These are the activations of a small neural network, seen along a few directions. Each row is one input.
In each table, some parts of the input vary, and every possible input appears once, in random order.
A made-up example of a description, with smaller parts first: one of 2 separate values, together with either a single point or one of 11 places along a line or (one of 6 places along a line, together with one of 8 places around a ring).
Shared parts are said once, and a part with two or three values counts as separate values.

Table:
row 1: [ 12 -11  -7 -11  13  15  22  11 -13 -13   7]
row 2: [ 22  16 -23  -3   4  17   5  21  -2  -4  -5]
row 3: [-16   0  24  -8 -21 -46 -15  -8 -12   4  14]
row 4: [ 17 -25   9  -5  44  35   7   6  -9  18  -2]
row 5: [ 25   4  -3  23  32  38  -3  18  -4  22 -13]
row 6: [  3  12  -6  -3 -34 -18  -2   8  10   0   7]
row 7: [  3  18 -20 -10 -22   6   7  17   4   0   4]
row 8: [ -7  17  19   3 -27 -41 -18   8  16   8   9]
row 9: [ -7  -5  -1  -9 -22 -28  10  -8 -11  -4  17]
row 10: [ -7  -9 -16 -12  -8  -3  17   7 -13 -12  18]
row 11: [-31 -23  11  10  27   4  -7 -40  10  -9 -34]
row 12: [-14   8  12  26  15  21 -22 -40  24 -11 -23]
The inputs of row 2 and row 1 match in every part but one. If row 8 is changed in the same way as row 2 into row 1, which row does it become? -> row 3
What do these inputs look like to the network? -> one of 2 separate values, together with either a single point or one of 5 places along a line

Table:
row 13: [  9  -2  -5 -21 -11  -7  14  17 -12   0  19]
row 14: [ -2  23  15  16  -6 -12 -23  -7  16   3 -13]
row 15: [  3  11 -12  -1 -11  -2   3  11  -5  -1  13]
row 16: [ 10 -15  -5   5  41  46   4  -6  -8   3 -16]
row 17: [-13  10  17  10  -3  -9 -21 -14  12   1  -8]
row 18: [-15  -3  20   5  -2  -9 -16 -26   8  -2  -2]
row 19: [  5 -24  -1   6  48  32   8  -6 -19   9 -19]
row 20: [ 24  -1  -6  15  32  49   4   9  15   3 -17]
row 21: [  3  19  -4   8 -12  -8 -11  -1  15   2 -12]
row 22: [  9   8  -8 -14 -11  -6   7  27  -6   9  17]
row 23: [ -9   6  -3   2  -8  -7 -10  -7  13   1  -8]
row 24: [ 15  16 -10   8 -19  -1   0  16  -1   6  10]
row 25: [ -2 -11  -2 -10  -2 -15  15  -2 -16 -14  12]
row 26: [-17 -15   7  -7  -3 -15  10  -8  -7  -6   1]
row 27: [-21 -17  22   7   5 -20 -12 -26   3  -1   1]
row 28: [-10  -2  -1  -7 -10  -4   4  -6  -2  -9   1]
row 29: [  4  17  -7   8 -16  -5  -7   9   8   2  -4]
row 30: [  5 -16  -2 -24  -4 -18  14  15 -16  -5  16]
row 31: [-17 -17   9  -2  -1 -18   4 -18   1  -1  -1]
row 32: [-12  -3   3  -3  -8  -7  -2 -18   7  -2  -3]
row 33: [ 14  -4  -7  10  41  48   5   1   6   2 -15]
row 34: [ 21  13  -5  -5 -20  -4   4  31  -3  16  15]
row 35: [  3   2  -7  -8 -10  -3  10   0 -12 -10  16]
row 36: [ -8   8  -7   0 -10  -5  -4   5   4  -4  -4]
The inputs of row 19 and row 20 match in every part but one. If row 27 is changed in the same way as row 19 into row 20, which row does it become? -> row 14
What do these inputs look like to the network? -> one of 4 places along a line, together with either a single point or one of 5 places along a line
Which other rows agree with row 16 in the place on the line of 4? List them by row number. -> row 13, row 18, row 28, row 32, row 35
A walk changes only the place on the line of 5. It starts at row 17 and steps to row 23. List the rest of the walk in order. -> row 36, row 15, row 22

Table:
row 37: [ -5   3   4 -23 -42 -54   7   8 -11  -4  29]
row 38: [ 14 -20 -11   2  44  48  18   4 -15   2 -17]
row 39: [-29  -8  12 -12 -41 -55   1 -10  -7  -4  21]
row 40: [19  3 -3 13 16 27 -2  6  0  8 -5]
row 41: [  5 -24  -1   6  53  42  11  -9  -9  -6 -18]
row 42: [  3  20  -6  -8 -32 -12   4  13   6  -7  15]
row 43: [  2 -34   3   4  53  42  11 -19   1  -3 -17]
row 44: [ -4   8   5   8   3  -2 -14  -4   9   2 -16]
row 45: [ -5   4   1 -30 -46 -47   5  21 -11  -5  36]
row 46: [11 16 -9  3 -5  6  0 22 12  8 -3]
row 47: [-10   3  10   6   3  -2 -14 -13  15   7 -18]
row 48: [-21   6   5   1 -22 -21 -12 -19  10  -7   0]
row 49: [ 18 -17 -20  -4  43  51  20   9 -16   6 -11]
row 50: [  2  14  -3   0 -29 -18  -1   2   6  -7   8]
row 51: [ 20   7 -12  10  14  30   1  15   0  11   1]
row 52: [  8  10  -5   8  -4   2  -7  11  10   7 -10]
row 53: [-13  12  -1   3 -20 -23 -11 -11   4 -10   3]
row 54: [  0  -5  14  11  25  22  -9 -18   8   5 -11]
row 55: [-19   0   7 -14 -37 -58   2  -3 -13  -6  23]
row 56: [  6   2  10  15  25  22  -9  -7   1   1 -10]
What do these inputs look like to the network? -> one of 4 places along a line, together with one of 5 places along a line
The inputs of row 41 and row 49 match in every part but the place on the line of 4. If row 44 is changed in the same way as row 41 into row 49, which row does it become? -> row 46
A walk changes only the place on the line of 4. It starts at row 54 and steps to row 56. List the rest of the walk in order. -> row 40, row 51
